A small network was trained on made-up records. Each row is its average activation on records with the value named, seen along a few directions.
Values that are neighbours, or in one group, have similar rows; names and order tell nothing.
Random noise pushes rows far along 15 fixed directions. That doesn't count. These rows show it; they differ only by the noise:
[  57 -286 -221 -306  330 -277   -2   43  -58  -49  -25 -313  -20 -190
 -121  399 -341 -481 -235  582  -57 -231   38   61 -312]
[  93   99 -289 -357  525  203 -245  158  -36  170  349  173 -209 -416
 -119  -81  -42  250  -42  -64 -248 -167 -107   29  204]
[-237  449  228   73  221  -60  161 -147 -376  124   74  -59  -46 -356
  227 -163 -297  211   81  -66  206    9 -233  311  136]
[ -55 -554 -270  154  282  332  548  -70  392 -110  -32 -255 -111  175
   62   13  114   86 -221 -316 -122  -68  101 -353 -344]
[-149  116  101 -711  422   28 -330 -189 -132  410 -654  487    8   75
   58 -299 -128 -421  535   22  333  159  -71  130 -186]
[-456   66   20 -481  523  429   69   98   82  131  -49 -401  268 -292
   56  141 -129   37  392 -291 -170 -536 -104 -102 -125]
[  33  208  120 -141  353  130  354 -364  -16  132 -206   -8 -158   65
  185 -507  -26  -38 -117  -81  554  155 -148   63  -49]
[ 392  163 -306  112   51  128 -159  -70  -45 -671  -43 -504 -126  422
  -76  -81   59 -181  -40  722 -315 -228 -362 -354  346]
[ 101  469   25 -109   27   83  -17  368 -142  264  464  -29 -149 -446
 -148 -254 -357   15 -163  -42  141 -168   97  358 -174]
[-247   69 -176 -500  357  -96 -377 -406    2  392  147  -83 -164 -116
  256 -280   12   31   85  -61  306 -142 -175 -129 -114]
[ 196 -130 -305   72  -10  -30  -73  230 -196  245  200 -430  421 -105
 -190  483  638 -178 -642   91  561    3  -50 -325  277]
[ 106 -254 -781  164  394  364 -278  102  180  365  312  266  258  160
    9 -375  406   -6 -205 -150  562  178 -174 -227  286]
[  19   90  364 -579  184  232 -303  348  -91  145 -180  234  311 -620
  140  572  117   23    9 -319 -476  -48  190 -113  -87]
[ 226  132  175 -455  565 -175   45  -60   49  -16 -444  158 -148 -378
  338   -6 -266   12  150  312 -306  105  -87 -151 -215]
[ 133  -54  110  266 -164  446  120  -84  -13 -358    4  120  -39  179
  173   38  133   24 -247 -290 -172  165   56  -71   -8]
[ 338 -581   80  135  110  168  560  328  191 -142 -383    8  188 -100
 -144  467  526  100 -671 -279 -396  292  281 -418   75]
[ 246 -312 -233 -246  213 -332   93 -201  132  294 -236  -37 -543   74
  106  -44  246   23 -177   31   79  231  102 -549 -556]


Field W:
w2: [ 248 -151  307 -110  -62 -230  702  -47  666  -52 -198   50 -493  -65
 -210 -164   28  489   56 -142 -174  111  190   63  -58]
w10: [-390 -234  -91   36  379  -75  516 -122   38  264 -532 -147 -223  244
   46 -438 -145   29  427 -157   -3  106   -6 -134 -360]
w8: [ 354    5 -383  157  112   44 -221   81 -529   48   54  452 -104  176
 -239  239   46 -370 -135  348  337  312  -25  140  -34]
w7: [ 192  325  439   -9    6  407  -38  -81   10 -520 -204  340  288  147
   41  -41  452  378  229 -197 -339  119 -219  -44  881]
w12: [ -42  247  202  322 -470  -89  295  112 -103  465 -124  -42 -268  266
 -119 -632  127  154    6 -467  402  277  228  -83 -315]
w14: [ 321  160 -101 -273  -68 -173 -320    1  192 -208 -310 -260  237  427
 -225   56  538  -34  284  464  -22 -186 -232 -576  495]
w3: [-168 -316 -374   53  573  423  -52  -31  -36 -129  319  173  194 -144
   93   22 -461 -295 -231   54  -52  -89  -39  380  -46]
w6: [-469 -149 -179  657 -716 -306 -185   96   83  158  425   -4  235  294
  -76 -387 -166  -34  -84  -56  172  105   61  415  148]
w9: [-477   65 -228  -30  548  228  -63 -578 -534   29  142   77  -13  225
   -7 -196 -182 -153  191  -77  381  -53 -271  310  172]
w4: [-468 -498   46  452 -129 -302  350 -217  325 -204   61 -104  158  188
 -164   45  377  790   87 -305 -530 -119 -139 -140  848]
w11: [-448 -406   53 -139  235  -68  -68 -238 -412  181 -316  254   65  -10
  162  441  -88 -322   22 -257  -52  219  245  -67 -600]
w1: [ 200  189  167  104   32  738  408 -283  423 -151  414  502 -105 -103
  335 -167  -95  333   74 -547  478    8   28  329  -71]
w5: [ 607  148  -44  378  -84 -198 -144  261  135 -506  352   90 -114 -113
  197  -61  -73  174 -371  429 -504  203  106 -140   39]
w13: [ -89 -136   58   46 -328 -224 -111 -319  -25   37  324   92 -339  -62
 -260  273  179  294  -31 -116  124  -32  -37  361  374]
The values of W form a line.
- List every value one step from w1, in the order listed. => w8, w12
- List every value one step from w5, in the order listed. => w7
- List every value one step from w10, in the order listed. => w3, w13
- List every value one step from w9, in the order listed. => w14, w11

Field H:
h14: [-196 -146  175  -69  499  116  720 -304 -133  -39 -480  -24 -285   43
   21 -171 -261  -23   78 -208   22   85  -93   85 -221]
h13: [  12  -37   66   53 -190 -254 -273   -9 -148 -130 -369  185  -11   90
 -111  234  103   65  299  262 -272  147 -166  -16  363]
h9: [  17   58 -129 -193  430  -70 -222  188  284  358   36  400  245 -314
  298 -231 -194   -3  275   -2  213   93   29   36 -234]
h7: [ -93  127  326   70  275  -99  375 -232 -610  -30 -507 -187  -13  182
  -24  -40  201 -142 -305  -25  177  352  -90  -39  147]
h10: [  94  176  -62 -136  100 -305   55  330  -72  347 -346  -61   27   79
 -318 -465  207  -36  -53   99  -28  184  112 -244   23]
h1: [ -97  127  160  226 -310 -501  103   63  -40  189  101 -245   64 -259
  248   -5 -356  -20  -90  146  142  -67   92   79 -379]
h2: [  43  -71  -97  -58  -26   48  -44  114  207  103  -89  -17  -50  164
  -21 -431  134  132  -52 -141 -216  -42    7 -308   27]
h3: [-177  264  313   47    4  -44   92 -293 -380 -221  -26 -291   69 -129
  335  196 -349  -99  -46  105  -64  -51  -13  128 -193]
h12: [  43  -48   89   97 -152 -136  324  -92  175 -207  -14  -58   34   60
 -133  199 -201   -6  128  280   82 -109   -5  224   21]
h4: [-322 -267 -146  175 -622  281 -206   66  228 -183  211 -696  439  471
 -129  217  225 -275   -3 -161  -33 -526  149 -325 -115]
h8: [ 136   92  122   33 -287 -191  -71  -40   13  -25 -119  -17  -59  188
   40   67  311   75   97  -26  232  131    1 -251  -24]
h11: [-188  151  317 -111  278  243  215   16    6  133 -526  203  184  -78
  241 -214  134  130  324 -285   19  246  -95  -64  183]
h6: [ 342 -201 -415  112  412  393  319  413  -47   93 -181  170 -215  197
 -391 -159  154 -188 -116   14   15  247   86  -64 -115]
h5: [-233  -37  183  -41 -199 -100   -9   78   62  247   25 -157  155 -148
  -90 -197   79   42 -275 -243  -16   -7  152  148   96]
The values of H form a line.
- List every value one step from h3, in the order listed. => h12, h4
- List every value one step from h7, in the order listed. => h9, h10
- List every value one step from h2, in the order listed. => h14, h1
- List every value one step from h5, in the order listed. => h13, h6

Field S:
s3: [-115 -318 -248 -195  147 -286 -349  204  602  402  389  142   29 -245
 -109 -597    6  346 -427 -201 -352   54  205 -106   88]
s7: [  76  103  560  -43 -211  303  435 -281  609 -544 -115 -209  397  -67
  507  918  365  342  636 -207  305 -350 -297 -172  213]
s1: [  99  -13 -189 -385  155 -462 -162 -590   49   84 -248 -228   69  412
 -263 -392  252 -390 -366  681  758  -26 -289  -73  402]
s11: [ -12 -115   90 -104 -131 -101 -813 -632  -37 -548  207  155  303  244
  594   81   93 -168 -484  259 -365   -3  -64 -139  372]
s4: [ 103 -488 -620 -112  127 -551   10  470    9  517    1  126 -560  233
 -877 -315 -215 -246   82  240 -153 -122  315  -34 -371]
s8: [ 609  437   48   12 -270   43  243  385  -15  240 -608 -182   -9  163
 -127 -154  686   44   93   39  211  199 -130 -724  -58]
s10: [  92   63  -18 -229  127 -659  439 -237  387  624  -29  -39 -449 -441
  -10  280  238  839  527   83  421  -97 -271 -259  190]
s13: [ 393  404  107  102 -420  267  -70  554  -44 -346  145 -299   38  -75
 -171   89  309  161 -299   88 -624  -16   75 -233  365]
s15: [ 491 -183  314  -63 -672  -53 -104  -14  612 -287  166  288  -19  -81
  110  362  336   29 -316   20  119  -22  152  136  206]
s16: [ 204   71  524 -744 -159  -94 -481 -229   97 -152  117  -14  136  -99
  -51  280  476  -87 -408   48  -57 -136  114  -10  354]
s9: [ 223  200  282 -400  440   20  111  156 -250  209 -277  288  415 -494
  179  -75 -279 -489 -543   60  359  302  166  189 -324]
s17: [ 120 -909 -271  405 -518 -205  157 -256  791   40  111  284 -500  318
  316  -10  210  319  -50 -301  -16  381  333 -372 -634]
s14: [ 168  673  171   35   15 -481 -239 -292 -359 -356   78   -5   92 -209
  120  -55 -492 -325  120  912  475    4 -516  650  483]
s5: [-600 -555 -252 -140  401   19  -42 -471  -45   32  -55 -388 -248  150
   69  -24   67  212  -14 -317 -488 -142 -241 -192  111]
s6: [-170  -63  -13 -113   31  320 -248 -638   80 -201  440  302  -65 -218
  206  237   27  526  241 -265   82 -252 -296  361  686]
s18: [ 379   71  -17  135  316  155  291 -142  657 -123 -315  -39  389  -35
  832  223  420  585  431  -25  105  189 -186 -946 -110]
s12: [ 839  494  357 -471  -46 -313  -52  577  -74  325 -735   72  200 -393
 -195  708  472 -217  492  588  439   19  -91 -456   52]
s2: [ 478  371  230 -521  516  664  371  -17  328 -388  205  389 -475 -371
 -303  430 -237  351  640 -106 -253 -315  -19  493  109]
A value of S combines one of 2 hidden first parts with one of 9 second parts; all combinations occur once.
- Changing only the second part turns s9 into s6. s14 has the same second part as s9; what does that change turn s14 into? => s17
- Changing only the second part turns s16 into s13. s11 has the same second part as s16; what does that change turn s11 into? => s10
- Changing only the second part turns s15 into s3. s12 has the same second part as s15; what does that change turn s12 into? => s1
- Changing only the second part turns s8 into s18. s5 has the same second part as s8; what does that change turn s5 into? => s2
